A small network was shown many inputs. Here are its activations along a few directions, one row for each input.
Each table varies a few parts of the input and shows all the possible inputs, shuffled.
Descriptions start from the smaller parts, as in this example, which fits no table here: one of 3 separate values, together with either a single point or one of 11 places along a line or (one of 5 places around a ring, together with one of 6 places along a line).
Shared parts are said once, and a part with two or three values counts as separate values.

Other details of the inputs vary at random and push rows far along three fixed directions, the same in every table; ignore that.

Rows:
row 1: [ 22  11  -2  -3  -9 -21  22 -16 -14  -4   5]
row 2: [ -6   0 -25 -24  12  13  23  33  31 -17  11]
row 3: [ 16   4  -5  -2 -13 -22  25 -23 -14  -3  -1]
row 4: [  7  12  34  22 -24   9 -43 -20  -3  17 -13]
row 5: [-28 -62 -36  37  66 -57 -59  35 -76  -1 -14]
row 6: [  4 -11  24 -21   7 -16  20 -26 -15  -3  33]
row 7: [  5  15  41  25 -22  11 -36 -17  -6   6 -24]
row 8: [-12 -10 -28 -22   9  14  27  24  32 -17   4]
row 9: [  5  15  48  19 -11   7 -39 -14   0  15 -17]
row 10: [-21   6  16   6   0  41 -44  25  37   5  -8]
row 11: [ -7   5 -38 -12   2  17  25  25  26 -25  10]
row 12: [ -7  -2 -24 -29  16  16  21  33  30  -6  15]
row 13: [  8   9  48  13 -10   9 -43 -13   2  25 -14]
row 14: [ -7   2 -24 -22  15  14  24  33  31 -17  11]
row 15: [-12  -7 -28 -19  12  16  28  24  32 -16   5]
row 16: [ -5  -9 -24 -29  14  22  25  32  26  -6   8]
row 17: [ 16   6  -5   1 -10 -20  27 -24 -14  -2   0]
row 18: [-20  -1  12   7  -9  47 -36  27  39  -8 -18]
row 19: [ 10   5  -6   5 -13 -23  29 -25 -13  -1   1]
row 20: [  7  15  41  25 -23   4 -40 -17   0   5 -20]
row 21: [-21   3  12   7  -6  42 -39  27  43  -8 -13]
row 22: [ -8   4 -38 -18   6  18  21  26  26 -14  16]
row 23: [-33  -5   9   9  -7  43 -34  18  43   5 -13]
row 24: [-21   5  12   9  -3  44 -38  25  43  -7 -12]
row 25: [ -7   7 -38 -13   2  15  23  26  26 -25  12]
row 26: [ -5   8  31  33 -35   3 -35 -29  -1   7 -22]
row 27: [  7  17  41  25 -23   3 -41 -15   0   5 -18]
row 28: [-36   4  -5  23 -23  41 -33  12  37 -14 -16]
row 29: [  8   8  40  18 -15  17 -40 -17  -5  27 -16]
row 30: [-10   9 -38 -15   2  16  23  26  24 -24  12]
row 31: [ 23   5  12 -15  11 -18  22  -9 -10  17   9]
row 32: [ -4   5  44  27 -18   4 -33 -22   4  16 -22]
row 33: [ 14   3   9 -10   4 -21  27 -16 -11   7   0]
row 34: [ 25   5   0  -3  -3 -17  22 -18 -23  10   2]
row 35: [ 20   8  13 -17  12 -17  21  -8 -12  17   9]
row 36: [ 23   4   4 -15   3 -16  18 -13 -13  17  11]
row 37: [ 21   7  -1  -7  -5 -12  24 -15 -20   9   4]
row 38: [ 20  17   5  -5  -2 -23  24 -11 -14  -3   4]
row 39: [  7  17  41  27 -20   5 -39 -17   0   6 -19]
row 40: [ -8   1 -32 -25  14  20  20  29  28  -4  18]
row 41: [-10   6 -37 -20   6  19  21  27  24 -13  16]
row 42: [ 22  10  -1  -6  -2 -17  21 -16 -14   9   9]
row 43: [-15  -7 -26 -26  16  19  26  25  29  -5   9]
row 44: [ -6  -8 -32 -26   9  25  23  28  24  -5  11]
row 45: [-22   4   5   4  -9  46 -44  24  39   4  -4]
row 46: [ 20  15   6  -5  -1 -21  24 -12 -14  -3   3]
row 47: [ 16   0   1 -11   2 -16  23 -20 -12  19   7]
row 48: [ 11   3   1   3  -8 -25  31 -21 -10  -1  -1]
row 49: [  7  15  34  21 -24   8 -45 -18  -3  17 -11]
row 50: [  9   3  -4  -2 -10 -20  27 -24 -15  10   5]
row 51: [-23 -58 -35  37  72 -53 -59  35 -77  -1 -15]
row 52: [-34 -65 -32  41  60 -54 -67  17 -93 -29  15]
row 53: [-24  10  13   7  -4  42 -39  28  41  -7 -11]
row 54: [-31   4   3  15 -16  41 -34  16  38 -16 -19]
row 55: [-19  -9 -36 -18   7  18  27  19  29  -3  12]
row 56: [ 22  14   5  -4  -2 -24  23 -12 -12  -3   4]
row 57: [-25 -13 -19 -20   3  17  24  11  23 -46  32]
row 58: [ 13   2   2 -13   1 -15  23 -20 -15  18   7]
row 59: [  1   7  38  26 -28   4 -37 -24   0   5 -24]
row 60: [-36  -3  10   8  -7  44 -34  19  41   6 -12]
row 61: [ 24   6  -2  -3 -12 -16  25 -16 -18  -3  -1]
row 62: [ 13   5  -4  -7  -6 -17  24 -23 -16  10   5]
row 63: [  1   2  45  14 -15   8 -39 -20   2  25 -19]
row 64: [-21  -2 -34 -11   0  12  32  20  28 -24   4]
row 65: [ 24   3  -2  -8  -7 -13  23 -15 -18   8   3]
row 66: [ 21   3  12 -17   9 -13  24  -8 -16  18   4]
row 67: [ 21   5   5 -15   4 -10  23 -12 -19  19   7]
row 68: [-11   1  46  24 -29   9 -41 -37  -7 -13   8]
row 69: [-21   5   5  17 -14  47 -34  22  36 -17 -20]
row 70: [ -3   2  44  24 -21   3 -34 -22   4  16 -22]
row 71: [ 16   3  -5  -5  -6 -17  24 -23 -14   9   4]
row 72: [ 20  12  -1  -8  -3 -17  21 -15 -17   9  10]
row 73: [-58 -65 -86  36  61 -20 -57  69 -41 -32  -8]
row 74: [  4 -10  16 -18   1 -13  19 -30 -18  -1  36]
row 75: [ 23  13  -2  -4 -10 -23  21 -14 -14  -3   6]
row 76: [-18 -51 -32  39  71 -51 -58  43 -83 -12 -19]
row 77: [ 12   1   1   0 -11 -26  30 -21 -10  -2  -2]
row 78: [ 11   1  -5  -1  -9 -20  27 -24 -12  10   5]
row 79: [ -7   1 -38 -12  -1  20  28  25  22 -25   5]
row 80: [  1   5  31  24 -28   9 -40 -27  -2  17 -18]
row 81: [-13 -10 -35 -25   7  20  23  21  28  -5  11]
row 82: [ 16   5   2  -2  -6 -23  28 -20 -11  -3  -2]
row 83: [ 11  -4   0 -10  -5 -19  24 -21 -12  19   7]
row 84: [-10   7 -37 -14   2  17  25  25  24 -25  11]
row 85: [-20 -45 -39  35  70 -52 -65  41 -83   0  -5]
row 86: [ 22   7   4 -13   6 -15  20 -13 -13  18  12]
row 87: [ 20   9   5 -14   5 -15  20 -12 -15  18  12]
row 88: [ 24   1  11 -14   9 -13  25  -9 -14  17   3]
row 89: [ 14   8  -4  -1 -11 -20  26 -23 -16  -2   1]
row 90: [ 19  11  13 -17  11 -19  20  -7 -12  18  10]
row 91: [ -7   6  37  21 -20  10 -37 -25  -1  29 -14]
row 92: [ 24   5   4  -6  -7 -18  26 -13 -16  -4  -3]
row 93: [-35  -1   9  13 -10  41 -32  18  42  -5 -16]
row 94: [  5  -9  24 -15   3 -19  23 -26 -15 -14  29]
row 95: [ -5  -4 -25 -21  14  21  28  31  27 -16   4]
row 96: [ 21  11  -1  -2  -9 -15  27 -15 -20  -2   0]
Description of these inputs: one of 6 places around a ring, together with either a single point or (one of 3 separate values, together with one of 5 places along a line).
- The inputs of row 84 and row 72 match in every part but the place on the ring of 6. If row 25 is changed in the same way as row 84 into row 72, which row does it become? => row 22
- The inputs of row 12 and row 45 match in every part but the place on the ring of 6. If row 6 is changed in the same way as row 12 into row 45, which row does it become? => row 74
- Change only the place on the line of 5 in row 58. List by row number the other rows that result. => row 67, row 85, row 87, row 91
- Change only the choice among 3 separate values in row 30. List by row number the other rows that result. => row 25, row 75
- Change only the choice among 3 separate values in row 49. List by row number the other rows that result. => row 22, row 41
- Change only the place on the ring of 6 in row 77. List by row number the other rows that result. => row 5, row 26, row 70, row 73, row 83
- Change only the place on the line of 5 in row 59. List by row number the other rows that result. => row 20, row 27, row 77, row 92

Rows:
row 97: [-17 -12  10   9 -18  31 -12 -10   8 -28  15]
row 98: [-26 -22  17  -2  -2  52 -36  18  24  22  -3]
row 99: [-25  19 -13  27 -13  44 -40  18  17 -33 -11]
row 100: [ 40   6  -9 -37  21 -16  80  33  23 -10 -26]
row 101: [-46 -60 -97 -37  92 -27  49  64 -12  -9  19]
row 102: [ -6  19  -1  -3  -6  34 -15  25  15  29 -15]
row 103: [ 43   8  71 -11  -7  -6  13 -51 -25  32  21]
row 104: [-15  19 -14  17 -32  28 -12  -1   9  -2 -20]
row 105: [ 48  12  56 -20 -10 -12   3 -47 -17  28  19]
row 106: [-14 -30   0  50  38 -87 -63   8 -87 -37   6]
row 107: [ 53  42  34  -5 -25 -16   6 -33 -16  58 -14]
row 108: [ 14   1 -35 -37  17 -16  65  -1  34  37  12]
row 109: [-31 -18  -7  13 -34  38 -43   1  28 -12 -10]
row 110: [ 23  28 -51 -20  -6 -10  56   4   5 -35  22]
row 111: [ 23 -11 -22 -57   7  -1  55   0  17  19  28]
row 112: [-23  -1 -16  28 -28  11  -5 -13  39  12 -14]
row 113: [ 15  22  74   8 -30 -32  22 -78 -23   0   9]
row 114: [ 22  24 -17 -31  24   5  36  19  -5   0  18]
row 115: [ 13 -36  -5  64  36 -79 -37  16 -86 -29 -66]
row 116: [-42 -22  -2  12 -29  44 -35   0  20 -12  -7]
row 117: [ 10  -5 -29  45   0 -48 -34  -4 -65   5 -21]
row 118: [-29   9  24  -8  10  21 -52  42  40 -17  12]
row 119: [ -1   2  46 -11  19  -9  14 -10  -2  10  21]
row 120: [ 15  30   6   5   0  31 -22  26  26   8   1]
row 121: [ 13  -9 -20 -19  -7  -7  34 -19   2 -32  30]
row 122: [-59 -14  -1  21 -16  29 -29  -7  31  -4 -23]
- The inputs of row 100 and row 115 match in every part but one. If row 118 is changed in the same way as row 100 into row 115, which row does it become? => row 106
- What is each input in this table made of? => one of 2 separate values, together with either a single point or (one of 3 separate values, together with one of 4 places along a line)
- Change only the choice among 3 separate values in row 109. List by row number the other rows that result. => row 112, row 117
